Each row below holds a small network's activations on one input, seen along a few directions.
In each table, some parts of the input vary, and every possible input appears once, in random order.
Descriptions start from the smaller parts, as in this example, which fits no table here: one of 4 places along a line, together with either a single point or (one of 2 separate values, together with one of 5 places around a ring) or one of 11 places around a ring.
Shared parts are said once, and a part with two or three values counts as separate values.

Rows:
R1: [-0.97  0.45 -2.24  3.06 -3.49  1.24 -0.04 -2.27 -1.25  4.40 -5.20]
R2: [-0.70 -1.58  0.29  0.49  0.30  1.67  2.35  4.14 -3.07 -4.01 -3.69]
R3: [ 5.26  0.15 -7.20  1.33  3.52 -3.94  1.59 -3.14  7.66  2.80  5.85]
R4: [-2.01 -2.72  4.01 -6.10  3.23 -2.14 -3.90 -3.14 -3.17  1.19  3.03]
R5: [ 3.39 -2.66 -3.50 -3.03  5.27 -0.73  0.58  0.56  4.46  3.19  4.53]
R6: [-1.38 -2.18 -1.95 -1.58  0.11  2.03  3.57  2.37 -2.25 -2.29 -4.43]
R7: [ 3.91  0.99 -2.85  0.00  0.96 -6.27 -0.47 -6.90  7.68  0.81  4.81]
R8: [-0.33  3.25  0.56  3.11 -2.47  2.76 -2.59 -0.69  1.67 -2.61 -2.71]
R9: [ 0.02  6.93  3.99  2.53 -4.40  4.05 -1.69  1.90  1.08 -2.24  2.04]
R10: [-1.16 -4.03 -2.10  0.49 -0.71 -0.03  4.63  2.01 -5.79  3.19 -6.18]
R11: [-2.13 -2.00  3.27  3.18 -0.90 -0.03  2.31  5.13 -5.69 -1.40 -1.88]
R12: [-1.20  1.75  3.84  0.45 -1.78  2.67  2.96  6.35 -3.14 -3.90  1.35]
R13: [-1.11  2.50 -1.75  1.05 -2.68  3.15 -1.27 -2.44  2.42 -0.88 -3.41]
R14: [ 0.77 -1.27  0.53 -4.77  0.36 -5.03 -3.49 -5.72  1.68 -0.91  3.88]
R15: [-0.84 -2.54  1.75 -5.74  6.32 -0.67 -1.99  1.05 -1.31  2.68  2.96]
R16: [-1.52  2.96  3.34  5.51 -3.65  1.25 -2.54  0.79 -0.99 -0.04 -0.94]
Question: What do these inputs look like to the network?
Answer: either one of 6 places around a ring or (one of 2 separate values, together with one of 5 places along a line)
Question: Change only the choice among 2 separate values in R6. List by row number the other rows that result.
Answer: R13

Rows:
R17: [ 3.47 -2.63 -3.13 -5.84  5.68 -4.74 -0.62 -3.46  5.16  1.71  7.85]
R18: [-1.26  3.77  1.52  3.30 -5.27  3.67 -0.58  1.21 -1.37 -1.39 -2.77]
R19: [ 2.78  0.09 -5.70  2.90  0.77 -1.83  2.47 -1.90  4.30  1.76  0.07]
R20: [ 0.72  0.38 -2.68  0.68 -1.08 -0.87  0.70 -3.30  2.06  2.64 -1.48]
R21: [-3.98 -2.10  5.04  1.13 -1.78  2.86  3.65  7.98 -9.76 -2.19 -4.50]
R22: [ 1.03  1.78  1.84 -2.16  1.90 -0.14 -0.74  0.56  2.29 -1.97  4.10]
R23: [ 2.23 -2.51 -1.38 -3.27  4.14 -4.36 -2.32 -3.91  2.70  3.58  5.00]
R24: [-2.34  2.63  3.42  1.42 -3.33  2.08 -2.59 -0.50 -1.65 -2.95 -1.68]
R25: [ 0.67 -1.29 -0.89 -1.96  0.87 -3.39 -2.04 -4.57  1.78  0.91  0.75]
R26: [ 0.83  3.08 -0.91  5.74 -3.74  3.12  1.41  2.80  1.78 -2.21 -2.37]
R27: [-1.20  1.88  3.21  0.41 -0.08  0.84 -2.53  0.34 -0.31 -0.20  1.48]
R28: [-2.94 -5.07 -0.33 -2.36  1.92  2.75  3.19  4.73 -6.97  0.30 -6.42]
Question: What do these inputs look like to the network?
Answer: one of 2 separate values, together with either a single point or one of 5 places along a line
Question: Start at R26 and move only the place on the line of 5, one step at a time. The first step leads to R18. Which rows follow, in order?
Answer: R24, R27, R22
